Each row below is a small network's average activation on inputs in which a field has the value named, seen along a few directions.
Values that are neighbours, or in one group, have similar rows; names and order tell nothing.
In the rows, 500 means zero.
Strong random noise was added to every row along 16 fixed directions; ignore it. To show where, here is one row again and again, with new noise each time:
361  411  602  322  497  444  663  570  519  375  538  484  572  489  505  532  626  564  437  406  443  503  405  513  544  429  339  754  611  469  276  384
334  502  352  682  496  538  388  559  420  581  569  467  602  350  576  672  376  529  516  491  594  526  552  363  604  469  463  511  510  429  497  762
677  496  683  552  223  737  623  343  475  447  424  481  531  565  479  385  590  590  860  431  674  558  508  585  476  464  471  590  181  676  640  585
508  495  422  493  751  571  319  296  497  684  569  496  446  484  442  542  464  314  358  448  419  334  196  185  574  559  778  259  547  440  431  487
671  452  708  467  278  300  453  666  465  408  230  474  401  551  509  419  667  638  847  604  594  660  780  643  610  523  583  482  398  403  596  576
476  569  495  232  822  500  295  448  505  752  513  602  650  758  240  522  314  657  508  408  593  547  528  536  97  550  518  521  580  501  707  532
600  589  399  767  546  516  336  616  407  469  441  343  685  560  201  261  217  444  413  493  617  335  532  444  632  513  617  370  450  439  599  437
385  245  658  515  638  387  429  637  460  587  509  432  906  519  480  509  731  645  459  702  540  179  531  569  624  343  663  524  407  312  799  540
515  620  506  646  436  621  297  406  562  490  529  534  486  371  500  499  511  396  523  508  574  433  724  594  404  471  571  527  672  442  571  354
611  489  547  581  501  360  547  391  520  498  550  486  505  524  657  304  524  376  592  411  447  314  424  633  514  606  695  356  575  402  537  446
686  681  778  692  597  450  490  586  498  308  443  482  517  492  619  327  441  566  677  293  504  671  441  618  560  505  581  645  751  447  637  542
479  496  459  717  559  815  725  447  717  680  551  756  769  395  375  579  534  485  62  290  526  211  428  575  388  516  341  662  490  845  726  279
500  373  397  483  527  665  352  540  496  661  513  320  394  352  523  540  588  299  565  603  360  369  695  422  367  466  594  479  540  351  103  287
506  446  422  502  535  340  565  620  564  722  471  576  523  473  570  503  577  471  540  481  373  465  634  631  330  616  491  491  608  385  309  454
547  421  283  423  641  790  407  593  426  735  374  424  327  591  432  758  79  626  509  330  588  598  653  216  423  535  386  333  242  839  578  823
486  466  441  228  526  432  463  559  424  362  439  519  333  619  567  592  255  542  463  301  524  597  411  479  470  600  462  359  520  572  617  579
410  423  405  632  523  700  671  358  474  620  789  362  313  402  628  647  462  622  435  630  605  548  857  295  469  346  294  773  304  902  360  652
451  470  560  245  475  630  411  450  537  527  365  583  459  517  471  689  564  504  623  341  449  552  356  407  476  473  466  464  548  444  382  528


Fil, 17 values:
k3: 445  463  426  355  359  631  502  568  531  405  472  452  439  544  536  620  357  585  575  421  557  466  906  687  336  410  226  585  491  650  503  484
k15: 635  538  560  406  401  390  586  374  542  557  407  624  398  567  522  414  631  445  627  438  503  572  469  557  449  654  611  410  449  520  536  463
k17: 525  496  433  475  564  796  505  568  589  492  532  398  571  491  601  462  303  359  493  374  299  292  513  728  214  436  386  415  656  473  413  296
k10: 551  689  510  889  289  706  390  389  541  482  462  650  413  219  592  676  604  406  555  642  554  602  413  329  792  416  547  358  455  523  602  722
k8: 591  515  437  460  533  418  619  738  407  281  485  453  341  545  439  441  393  490  233  509  355  663  297  420  515  600  430  449  449  568  437  364
k9: 633  543  545  323  430  849  508  349  679  549  280  821  295  463  589  734  692  354  496  301  335  650  219  522  305  562  480  396  483  664  586  337
k12: 489  402  233  715  290  703  509  558  414  670  566  439  422  245  437  602  716  301  378  943  430  479  531  313  523  476  505  419  191  486  137  408
k7: 520  496  602  380  655  597  477  519  485  391  510  350  402  625  444  511  404  645  512  521  572  641  755  489  425  390  406  726  472  690  638  471
k16: 515  524  356  721  460  580  524  544  394  336  609  485  433  340  750  499  359  383  321  568  531  574  387  554  521  545  540  442  441  583  690  513
k4: 435  531  240  545  336  504  435  479  507  533  564  548  518  542  426  549  325  531  385  610  596  338  797  602  415  516  407  293  350  603  709  542
k1: 467  406  477  504  733  637  513  680  402  665  573  383  581  471  446  507  367  632  455  543  594  719  459  437  227  592  463  740  355  578  680  600
k6: 497  664  718  484  717  540  645  423  507  355  643  516  553  627  306  363  440  652  381  387  480  709  171  352  477  382  347  835  597  657  477  501
k2: 545  645  488  397  350  261  529  278  683  462  372  743  319  728  404  486  494  591  463  497  546  404  847  656  567  499  433  290  545  675  720  481
k14: 252  611  324  551  290  390  497  265  561  236  661  483  524  418  555  419  232  373  305  327  800  241  660  684  680  584  393  493  736  544  595  446
k11: 430  350  468  408  389  832  476  600  423  579  331  493  711  375  666  695  536  460  743  362  487  637  197  509  381  535  468  507  317  386  510  668
k5: 535  698  571  616  393  307  668  428  637  534  521  667  525  601  325  393  610  619  513  641  477  645  541  559  551  442  309  608  521  537  398  513
k13: 521  725  447  821  406  451  425  310  397  283  798  565  362  235  807  448  565  265  342  729  557  629  354  579  539  546  743  474  607  454  758  466
Fil is arranged as a ring.
Question: A walk along Fil starts at k6 and steps to its neighbour k8. Put k12, k16, k1, k14, k13 in the order it reaches them.
Answer: k16, k13, k14, k12, k1
Question: List every value one step from k9, in the order listed.
Answer: k7, k11
Question: List every value one step from k3, in the order listed.
Answer: k15, k4

Vapu, 13 values:
c12: 426  537  460  290  413  480  449  383  478  400  495  507  362  539  547  590  459  470  591  384  469  548  421  423  541  480  449  423  577  448  327  551
c2: 496  579  487  563  393  536  493  398  492  449  521  508  446  509  503  504  510  504  567  597  529  548  592  499  549  395  452  509  451  547  481  550
c10: 413  430  401  364  437  335  609  678  510  375  445  478  499  567  430  492  401  526  330  405  463  393  621  586  556  521  322  506  573  516  383  377
c4: 601  636  401  485  300  523  521  386  572  665  324  760  533  643  327  511  466  540  602  439  582  562  544  626  351  603  439  331  338  609  658  575
c1: 432  478  493  493  394  511  538  297  459  497  667  445  381  408  649  516  565  462  653  562  571  549  482  418  527  515  526  537  439  495  374  619
c5: 478  565  517  544  445  542  556  408  530  446  586  481  469  502  453  428  535  504  486  590  519  528  572  515  487  422  413  611  499  560  407  422
c8: 491  435  574  383  549  567  612  473  447  450  569  562  570  561  570  525  540  549  455  480  427  527  148  498  440  487  493  477  385  553  629  547
c3: 480  439  519  425  345  687  399  474  405  442  467  487  512  360  574  592  674  398  655  539  538  608  338  481  430  523  608  525  374  369  493  450
c6: 574  415  471  518  499  597  436  574  522  689  369  479  681  512  317  424  446  486  575  424  670  405  564  594  349  664  554  518  386  487  609  445
c7: 499  533  523  702  432  656  617  375  576  473  587  514  481  406  501  527  530  511  385  444  566  414  605  436  614  426  404  644  467  736  529  469
c11: 586  462  687  490  463  417  549  390  524  456  461  417  455  538  657  379  509  530  777  378  593  461  508  557  635  560  621  462  510  471  598  665
c13: 506  305  557  337  598  509  465  500  457  550  558  341  482  506  530  437  597  457  542  560  524  446  518  492  356  558  633  587  416  440  510  375
c9: 505  468  538  262  484  346  452  392  593  493  396  541  415  650  487  462  488  496  569  451  522  409  570  597  513  553  562  339  564  474  569  464
Vapu is arranged as a line.
Question: A walk along Vapu starts at c13 and steps to its neighbour c7. Put c1, c5, c8, c11 in the order it reaches them.
Answer: c5, c8, c11, c1
Question: List every value one step from c4, in the order listed.
Answer: c2, c3
Question: What is the length, in steps, of the shortest route from c12 to c9?
Answer: 4

Lufog, 10 values:
l4: 551  226  477  660  220  743  662  626  557  303  357  473  315  197  756  609  596  369  232  497  596  369  567  524  771  578  522  463  235  819  779  332
l9: 439  241  374  397  660  378  458  621  382  504  621  288  556  571  613  431  444  432  332  678  421  161  631  600  477  448  668  330  422  440  588  353
l6: 613  343  414  588  691  834  603  737  632  844  347  316  461  483  388  577  297  570  475  317  397  352  900  401  351  481  293  600  430  765  248  490
l8: 315  433  420  467  616  472  725  493  478  579  596  493  716  605  484  581  430  651  398  461  492  426  378  393  645  373  303  585  392  601  411  716
l1: 412  319  438  385  428  622  415  685  371  433  383  527  362  389  527  916  538  632  301  622  568  644  504  191  712  405  458  429  210  696  731  698
l3: 440  560  441  443  344  504  496  545  523  313  466  461  340  322  347  427  425  316  352  329  635  668  415  437  505  745  437  696  666  449  268  233
l5: 440  296  581  490  653  425  543  689  536  668  496  543  894  558  537  484  556  657  434  599  606  297  609  811  314  521  528  565  426  471  961  534
l2: 667  531  559  715  495  526  468  660  519  648  265  407  431  467  351  461  494  565  679  575  520  653  620  304  703  535  548  442  372  517  375  697
l10: 690  651  623  697  577  532  571  531  412  376  613  503  511  660  645  430  500  645  597  658  296  556  588  651  395  207  436  502  455  607  662  583
l7: 449  763  309  795  499  382  384  444  501  397  631  625  429  369  407  520  424  349  160  545  387  444  376  294  761  467  517  332  744  419  327  416
Lufog is arranged as a ring.
Question: A walk along Lufog starts at l5 and steps to its neighbour l2. Put l4, l1, l10, l7 in the order it reaches them.
Answer: l7, l1, l10, l4
Question: What is the length, in steps, of the shortest route from l6 to l9?
Answer: 4

Pobi, 13 values:
n12: 527  483  457  554  614  590  635  652  551  561  478  529  398  363  532  588  455  459  295  405  430  589  413  407  517  585  404  602  586  656  297  437
n13: 508  548  400  464  522  410  474  703  445  519  480  556  622  697  307  492  368  659  424  592  421  480  649  629  325  429  332  420  452  486  586  499
n7: 564  567  503  595  481  617  277  534  592  541  279  463  551  499  447  456  298  477  658  374  627  409  780  638  499  520  567  386  604  455  700  533
n5: 574  853  528  638  409  728  563  493  550  318  548  627  547  534  412  421  386  464  550  375  304  698  299  612  304  359  215  593  698  491  305  382
n9: 383  381  467  405  428  240  536  393  613  636  486  578  373  454  649  655  625  509  533  458  500  354  647  437  687  582  516  367  589  452  400  667
n8: 645  387  727  600  673  479  412  517  519  520  418  270  464  492  466  352  626  528  602  553  559  383  749  417  677  429  718  636  507  510  520  421
n3: 693  531  684  623  673  468  441  572  552  546  375  330  515  550  544  323  496  521  715  486  473  441  779  600  551  418  647  547  637  447  472  477
n11: 512  715  485  457  588  501  360  256  502  422  615  507  406  671  399  431  362  514  508  525  481  491  617  482  429  353  517  439  615  550  530  456
n2: 460  330  673  340  603  720  531  451  439  229  588  234  419  487  490  537  492  552  289  500  599  296  529  331  727  287  527  646  428  758  576  373
n6: 410  445  387  547  169  531  532  434  452  452  557  558  538  427  452  557  657  455  476  760  537  465  423  468  570  448  418  401  234  459  475  505
n1: 332  477  330  509  389  574  477  461  693  789  186  551  716  481  355  631  326  465  711  101  607  312  559  423  728  609  379  379  569  395  285  764
n4: 572  611  485  752  472  320  512  373  573  587  560  657  433  445  675  464  559  441  502  599  494  509  486  547  579  609  660  305  532  490  722  651
n10: 474  353  434  300  487  611  432  455  617  627  348  613  419  529  459  750  571  469  362  430  364  267  526  393  542  441  476  269  457  586  488  431
Pobi is arranged as a line.
Question: List every value one step from n1, in the order listed.
Answer: n7, n3
Question: List every value one step from n5, in the order listed.
Answer: n6, n4
Question: List every value one step from n13, in the order listed.
Answer: n9, n10
Question: What is the length, in steps, of the shortest route from n12 to n8?
Answer: 8
